Each row below holds a small network's activations on one input, seen along a few directions.
Each table varies a few parts of the input and shows all the possible inputs, shuffled.
Descriptions start from the smaller parts, as in this example, which fits no table here: one of 3 separate values, together with either a single point or one of 9 places along a line or (one of 6 places along a line, together with one of 8 places around a ring).
Shared parts are said once, and a part with two or three values counts as separate values.
In the rows, 128 means zero.

Other details of the inputs vary at random and push rows far along two fixed directions, the same in every table; ignore that.

Rows:
R1: [168  75 126 149  89 170  93 162 136 166 129  47 125 178]
R2: [132 166 112  87 156 115 126  97  67 123 112 131 153  57]
R3: [123 114 134 114 168 114 148  86  57  93 142 109 151  51]
R4: [197 101 129 139  59 167 129 170 160 198 141 102 119 151]
R5: [ 51 187 129 188 181 128  81 135 183  86 144 216 123 214]
R6: [172  97 120 128  73 193 118 149 154 206 139  88 117 160]
R7: [199  87 133 131  73 165 131 170 163 200 152 107 114 148]
R8: [158  93 177 132  92 163 109 173 164 194 121  58 140 157]
R9: [196 101 133 116  99 143  90 205 154 211 141 105 117 141]
R10: [166  62 165 125  83 167 114 150 181 200 126  90 136 149]
R11: [171  82 123 126  78 169  63 168 137 166 131  70 144 176]
R12: [136 133  96 101 115  65 190 110  56 111 120 124 146  90]
R13: [ 93 205 127 185 178  96 140 149 184  89 137 203  88 187]
R14: [135 146 101  99 121 130 161  63  72 108 115 130 136  62]
R15: [ 52 132 109 174 157 107 137 128 144  88 128 182 110 234]
R16: [ 36 135 150 156 130 135 167 167 155  95  94 180 101 186]
R17: [171  88 105 126  55 181 108 145 155 184 141  77 104 163]
R18: [159 160 107 108 132  76 165 102  68  83 113 110 131  57]
R19: [201  72 133 120  75 161 131 171 165 188 163 107 105 149]
R20: [159 154 127 106 162  87 172 107  66 115 121 126 133  39]
R21: [125 141 130 124 161 122 149  78  47 104 109 104 164  55]
R22: [126 152 114  86 165 109 125  99  70 129 127 136 144  47]
R23: [ 59 163 150 174 144 117 118 108 211  82 118 207  99 198]
R24: [ 97 185 114 179 131 113 140 125 191  81 145 217  89 188]
R25: [159  89 172 128  83 160 107 174 159 179 119  55 132 164]
R26: [ 99 170 131 168 188  93 138 154 188  83 164 201  74 183]
R27: [ 68 187 101 172 174 111 123 120 182  68 143 171  82 208]
R28: [ 66 201 108 159 178 119  92 135 189  80 139 211  98 213]
R29: [173  83 123 122  85 190 121 150 158 208 153  91 113 156]
R30: [161  74 147 152 111 180 101 171 136 196 151  65 132 159]
R31: [111 139 157  90 152  95 124  98  98 115 118 129 176  47]
R32: [205 107 116 111  72 138  85 195 154 175 128  86 117 162]
R33: [155 149 103 112  98  99 164  81  85  92 122 136 127  56]
R34: [131 123 112 124 130 130 144  60  65  98  99 133 150  67]
R35: [160  95 163 107  73 154  78 178 165 181 123  73 154 161]
R36: [123 115 165  88 158  97 156  91  89  95 126 106 157  44]
R37: [ 61 187 124 175 203 121 129 130 185  96 159 195  83 195]
R38: [121 131 151 106 129 111 155  65  99 115  91 132 157  52]
R39: [ 43 162 158 154 179  95  91 141 224  75 160 212 115 190]
R40: [ 55 152  90 153 154 101 152 133 160 101 140 178 100 226]
R41: [134 159 109 100 155 112 161  82  57  99 113 103 141  63]
R42: [167  48 164 115  82 162 111 152 184 187 138  91 129 149]
R43: [157 136 121  83 154  80 132 123  79 114 132 147 127  40]
R44: [131 121 110  89 143 126 164  68  87 109 144 138 127  57]
R45: [117 132  87 119 110  98 215 134  68 111  95 121 157  58]
R46: [169  89 133 130  84 179  69 175 131 178 133  79 153 173]
R47: [171  77 135 118 114 170 115 178 149 192 169  65 104 157]
R48: [ 69 149 107 194 146 130 106  97 181  72 127 199  91 203]
R49: [168  81 126 103 104 160  78 186 151 202 163  87 110 145]
R50: [ 93 115 149  89 119  81 168  96  58 103  96 122 146  99]
R51: [ 69 193  98 156 171 110  87 130 193  68 140 202  89 214]
R52: [117 137 150  99 133  92 144  81  77  80  97  93 145  60]
R53: [117 135 128 110 156 115 114  94  61 116 132 131 171  52]
R54: [128  72  90 133  75 183 164 202 143 195 112  69 132 168]
R55: [ 62 161 120 202 166 141 114 104 188  92 130 214 103 205]
R56: [130  54 112 143  77 197 151 200 123 180  97  77 133 177]
R57: [123 131 164  98 160 101 158  87  83 109 112 106 167  42]
R58: [167  60 134 151  89 188 105 147 149 200 141  91 130 156]
R59: [162 165 117 107 141  85 170 105  60  95 110 118 139  51]
R60: [127 137 123 121 154 118 147  77  46  88 106 101 159  65]
R61: [ 51 179 146 156 155  95  82 130 213  60 129 194 109 210]
R62: [132 163 117 102 163 116 163  83  58 116 114 106 144  52]
R63: [ 44 192 159 166 173 106  92 138 217  84 131 211 126 202]
R64: [124 101 122 117 148 124 148  66  81  97 133 142 144  61]
R65: [118 117 128 103 154 109 110  98  67 104 146 131 159  54]
R66: [200 116 132 118  88 149  92 203 151 204 127 100 126 151]
R67: [165 167 114  87 136  89 136 117  72 101 105 142 145  61]
R68: [121 122 139 102 107 102 140  61  93  95  91 121 137  56]
Description of these inputs: one of 4 places along a line, together with either one of 2 separate values or (one of 3 separate values, together with one of 5 places along a line).
Question: Changing only the place on the line of 4 turns R45 into R56. The same change can be made to R20. Which row results?
Answer: R30
Question: Which other rows does R28 become when the choice among 3 separate values takes its other values? List them by row number.
Answer: R14, R41
Question: Which other rows does R50 become when the choice among 2 separate values takes its other values? List them by row number.
Answer: R16
Question: Which other rows does R15 become when the choice among 2 separate values takes its other values? List them by row number.
Answer: R56

Rows:
R69: [ 94 234  93 121 186  77 114 103 141  75 141 208 113 113]
R70: [136  95 147 158 125 172  86 173 178 181 145 111 129 185]
R71: [126 133 128 150 119 124 137 191 159 132 121 109 104 201]
R72: [140 102 155 122 132 140  84 185 183 174 148 118 121 163]
R73: [121 103 117 153 113 157 105 160 145 152 133  89 104 209]
R74: [161 144  98 160 111 170  78 172 166 166 149 125 105 178]
R75: [110  91 127 150 105 182 116 166 159 173 143 107 121 199]
R76: [101 206  82 140 171  75 166 120 108  61 120 226 115 144]
R77: [105 202 134 128 192  88 151  68 159  77 148 216  83 107]
R78: [178 126 139  61 132  94 123 111  52 123 131  64 175  31]
R79: [139  96 164 123 117 143  81 179 187 175 144 127 120 162]
R80: [101 185 117 159 188 120 156  61 149  54 150 209  93 108]
R81: [141 104 142 161 127 162  83 171 170 172 146 101 125 190]
R82: [177  96 161  58 101 109 121  99  61 141 110  85 170  10]
R83: [ 41 173 109 152 189 104 150  83 107  57 126 182 117 144]
R84: [188 104 108  96  96  95 205  88  48 150 125 102 140  22]
R85: [185  66 141  95  64 159 157 192  88 209 113  36 150  98]
R86: [156 116 126  84 115 107 183 131  37 133  95  68 156  45]
R87: [173 112 141  61 138 101 126 114  56 139 124  73 174  24]
R88: [143 118 140 162 127 151  79 165 164 154 147  96 121 195]
R89: [ 55 179 125 146 155  79 176  99 146  51  96 199 123 126]
R90: [116 106 142 150  90 150 141 193 183 166 123 122 117 189]
R91: [140  87  96 166 106 165 138 132 178 138 168 142  85 179]
R92: [122  92 125 149  87 166 107 139 174 154 121 103 114 207]
R93: [ 59 170 140 153 193 107 127  74 137  65 123 209 137 117]
R94: [ 79 183  64 152 176 104 133  91 100  54 131 216 101 137]
R95: [141  90 118  82  95 141 158  65  53 132  93  79 173  47]
R96: [145 104 157 159  92 163  78 148 178 158 134 110 123 191]
R97: [138  95 159 155  94 171  82 150 184 168 136 120 128 186]
R98: [ 65 184 122 147 156  70 170  99 143  42  91 190 115 132]
R99: [184 108 158  59  96 102 120  98  55 129 116  74 171  15]
R100: [135  91 121  83 107 148 164  76  47 141 103  83 176  45]
Question: What is each input in this table made of?
Answer: one of 4 places along a line, together with either one of 2 separate values or one of 6 places along a line
Question: Changing only the place on the line of 4 turns R100 into R79. The same change can be made to R75. Which row results?
Answer: R72
Question: Which other rows does R91 become when the choice among 2 separate values takes its other values? List them by row number.
Answer: R94
Question: Which other rows does R98 become when the place on the line of 4 takes its other values? List them by row number.
Answer: R92, R96, R99

Rows:
R101: [140 128  91 155 102 165 116 150 171 164 167 154 108 188]
R102: [118  99 152 162 120 149 155 179 180 165 140 144  98 194]
R103: [ 93 167 131  96 127  76 149 131 121  84  92 157 129 106]
R104: [181  50 155  90  90 181 120  97  78 171 127  55 157  54]
R105: [ 37 138 112 141 181 126 133 123  58  84  97 114 169 143]
R106: [ 88 151 119 134 134 119 198  99 125 104  99 163 128 101]
R107: [ 98 140 146 132 165  76 173 124 117  97 135 153 129  96]
R108: [158 155 119 151 101 136  75 187 169 150 140 150 108 184]
R109: [ 88 114 121 139 140 133 128  56 128  84 112 169 145  97]
R110: [129 171 103 124 193 101 128 110 113 107 152 153 109  89]
R111: [109 162 161 117 162 100 106  78 127  83 124 143 151 107]
R112: [133 117 154 131 109 114 119 202 192 147 138 120 121 192]
R113: [198  88  71 120  45 148 184 108  52 143  96  43 120 110]
R114: [124 124 157 139  99 136  62 141 186 148 118 128 127 190]
R115: [120 109 168 154 127 161  82 138 190 151 160 109 113 172]
R116: [241 109 121  74 104 138 107 157  70 183 127  46 157  49]
R117: [122 155  95 117 177 118 143  94  99 111 153 174 108 104]
Question: What is each input in this table made of?
Answer: either one of 2 separate values or (one of 3 separate values, together with one of 5 places along a line)
Question: Which other rows does R102 become when the place on the line of 5 takes its other values? List them by row number.
Answer: R103, R106, R107, R112

Rows:
R118: [ 71 140 152 122 163 112 132  58 120  75 131 168 134  89]
R119: [184  80 136 126  87 183  51 172 140 221 128  50 155 166]
R120: [110 128 127 131 180 131 144 111  83 105 126 119 142  88]
R121: [ 80 144  98 152 125 110 192  53  96  67 101 182 120 129]
R122: [ 97 194 126 149 157  82 130 159 173  94 131 207  85 166]
R123: [ 42 159 165 146 175  93 117 131 179  63 130 192 121 187]
R124: [118 174 104 169 151 144  98 178 183 128 168 184  84 221]
R125: [ 79 133 164 177 153 123 126 185 210 128 135 158 108 216]
R126: [ 66 173 103 136 128 107 195 103 112  66  77 150 127 137]
R127: [137 106 153 149  86 176  63 147 208 165 141 123 124 177]
R128: [156  92 131 150 103 167 130 167 204 192 169 129  97 191]
R129: [211 109 134  68  79 104 122 141  73 156 107  51 155  53]
R130: [180 132 113  93 128 118 153  87  87 119 122 143 127  39]
R131: [142 110 106 150 126 168 116 197 168 179 173 116 105 196]
R132: [134 135 129  92 133  87 177 133  88 136 123 117 138  63]
R133: [222  93 122  78  80 136 122  92  84 157 122  63 145  35]
R134: [216  91 115 127  70 171  70 186 135 213 158  42 127 171]
R135: [109 109  73 136 112 132 165 105  55  99  97 112 137 113]
R136: [124 111 149 125 145 129 165  76  93 122 128 124 144  57]
R137: [145 124 156  91 116 103 109 123  97 120  99 108 180  81]
R138: [ 66 149 131 123 191 113 112  83  99  82 123 150 132 114]
Question: What is each input in this table made of?
Answer: one of 3 separate values, together with either a single point or one of 6 places around a ring
Question: Which other rows does R118 become when the place on the ring of 6 takes its other values? List them by row number.
Answer: R127, R128, R130, R133, R136
